These are the activations of a small neural network, seen along a few directions. Each row is one input.
Each table varies a few parts of the input and shows all the possible inputs, shuffled.
A made-up example of a description, with smaller parts first: ring(5) and (point or (values(2) and line(4)) or line(11)).
Shared parts are said once, and a part with two or three values counts as separate values.

Other details of the inputs shift rows strongly along two fixed directions, in all tables alike. That doesn't count.

A family of inputs:
r1: [  0   1   1 -12 -25 -46 -75 -71   8 -30  33 -12]
r2: [-42  39 -22  -9  30 -46 -24  -7  11  -9 -21  25]
r3: [ 48 -59  22  -2 -33  -1   8   3  -6  12  23 -33]
r4: [  4  31   6   3 -36 -37 -27 -43 -13   8   6  -2]
r5: [ 13 -18   9   0  20  66  49  54   2   9  -5   2]
r6: [-48  21 -25 -23  66  10 -31  15  13 -28 -19  26]
r7: [-48  35 -16 -33  74  43 -27  26 -10 -12 -21  15]
r8: [  6 -41   8 -10  38  24  32  31   3  12  -2  -7]
r9: [ 51 -64  34   5 -35 -10  20 -20   4   7  36 -27]
r10: [  1  15   6 -11 -15   2 -44 -44  -1 -18  26 -11]
r11: [ 52 -45  14  29 -65 -20  34   3  17   6  24 -12]
r12: [ 42 -41  10  31 -55 -18  41  20  -4  22  -1 -21]
r13: [ -1   1  -3   1 -14 -44  -3  -8  -7  11 -14  -3]
r14: [  0  24  -1  12 -32 -11 -18 -19 -21   7  -9  -9]
r15: [ -4   2 -10  15 -18 -38  -7 -22  21 -10  10  13]
r16: [ 11  -7  -2  18   5  56  78  71  18  12 -10  19]
r17: [-46  34  -4 -26  67  27 -29  -9  -2 -20  -4  21]
r18: [-58  58 -30  -2  50  17  -1  13  17 -16 -20  43]
r19: [  3  11  17 -19 -12 -19 -71 -82 -31  -7  27 -28]
r20: [ 22 -33  -5  24  -8  17  56  54   7  17 -18   0]
r21: [  0  26   3  -1 -26 -24 -13 -26 -23  14  -8  -9]
r22: [ -7  10 -13  12  23  54  51  61  -3  13 -33  12]
Each input here is: values(2) and (ring(5) or ring(6)).
- Changing only the values(2) part turns r18 into r15. The same change can be made to r14. Which row results? => r12
- Change only the values(2) part in r4. List by row number the other rows that result. => r2

A family of inputs:
r23: [-47  41 -28  -7  49  -8  17  36  12   8 -38  33]
r24: [ 32 -26  -5  49 -51 -20  86  42  34  18  -4  17]
r25: [-27  28 -11 -17  20   3 -53 -32  11 -32  16  11]
r26: [-39  22  -4 -18  82  64  28  43  -9   6 -28  19]
r27: [  1  38 -15  36 -62 -43  -4 -20  -7   6 -14   7]
r28: [ 42 -41  12  10 -46  -4   1   0   3  -3  18 -21]
r29: [  7   3   0  -3 -31 -21 -65 -52 -21 -12  12 -25]
r30: [-43   9 -22 -13  78  50  15  47  22 -16 -18  27]
r31: [-24  41  -8 -20   9  -1 -49 -20 -11 -13  -2   3]
r32: [-45  47 -23  -3  52  24  35  57  -4  17 -50  28]
r33: [ 46 -32  24  11 -38  51  32  13  -4   9  26 -23]
r34: [ 35 -11  -4  49 -76 -41  46  13   9  14  -9   5]
r35: [ -8  -5  10 -17  16 -20 -23 -31   7 -11  20   1]
r36: [-41  69 -32  18 -19 -58 -42 -50  14 -22  -8  33]
r37: [ 42 -16  12  21 -70 -31  30   7 -20  39  -9 -28]
r38: [-45   9 -31  -2  76  10  70  97  31  15 -52  43]
r39: [ 39 -32  32  -1 -21  17  32  -7   0  15  31 -17]
r40: [-43   9 -19 -19  85  43  15  42  15  -9 -21  26]
r41: [-18  24 -16  -1 -12 -64 -29 -14  -8   3 -26   4]
r42: [ 41 -48  23   7 -29 -16  17  -7 -14  18   9 -25]
r43: [ -8  14   4 -12   7   9 -46 -41 -22 -10   7 -13]
r44: [  4  -5   0 -10 -23 -56 -78 -66 -18 -18  10 -21]
r45: [-12  15   3 -18   4 -34 -54 -44 -13 -13   5  -5]
r46: [ 40 -66  26   8  -4   8  59  22   8  22  18 -14]
r47: [-38  19 -24 -13  68  69  27  80  11  -6 -34  26]
r48: [ 43 -62  20   8 -31 -19   8 -18   6   4  30 -25]
r49: [-19  16   8 -16  56  68  37  41  -6   8 -13  13]
r50: [ 44 -43  17   8 -30  15  47  37   6  16   8 -12]
r51: [ 40 -64  15  13 -25  -1  24   5  17  -1  27 -18]
r52: [-50  30 -16 -22  78  32   1  34 -12   4 -36  19]
r53: [ 42 -51  22   6 -21  15  53  30  22  10  26  -7]
r54: [ 44 -63  10  17 -24  16  40  37   4  11   3 -20]
r55: [ 33   3   2  50 -65   8  71  22   2  26  -6   5]
r56: [-24  35  -4 -22  20  -1 -42 -30   8 -22  16  14]
r57: [ 40 -37  20  13 -30  40  22   3 -12  10  20 -27]
r58: [  3  22  14 -16 -28 -30 -65 -70 -30  -3  19 -23]
r59: [-36  35  -2 -26  28 -32 -76 -75 -11 -22  13   3]
r60: [-30  28 -14 -19  21 -14 -67 -33 -21 -13 -11  -6]
r61: [-34  21 -15 -20  21 -28 -73 -44  19 -43  18  11]
r62: [ 14  22  18 -10 -35   1 -46 -57 -18  -9  30 -16]
- Changing only one part turns r26 into r42. The same change can be made to r62. Which row results? => r50
- Changing only one part turns r28 into r25. The same change can be made to r44. Which row results? => r40
- Describe the family of inputs behind these rows. => ring(5) and (values(2) or ring(6))
- A walk changes only the ring(5) part. It starts at r54 and steps to r29. List the rest of the walk in order. => r57, r30, r51
- Change only the values(2) part in r36. List by row number the other rows that result. => r23
- List by row number the other rows that have the ring(5) part in common with r31. => r27, r29, r37, r47, r52, r58, r60
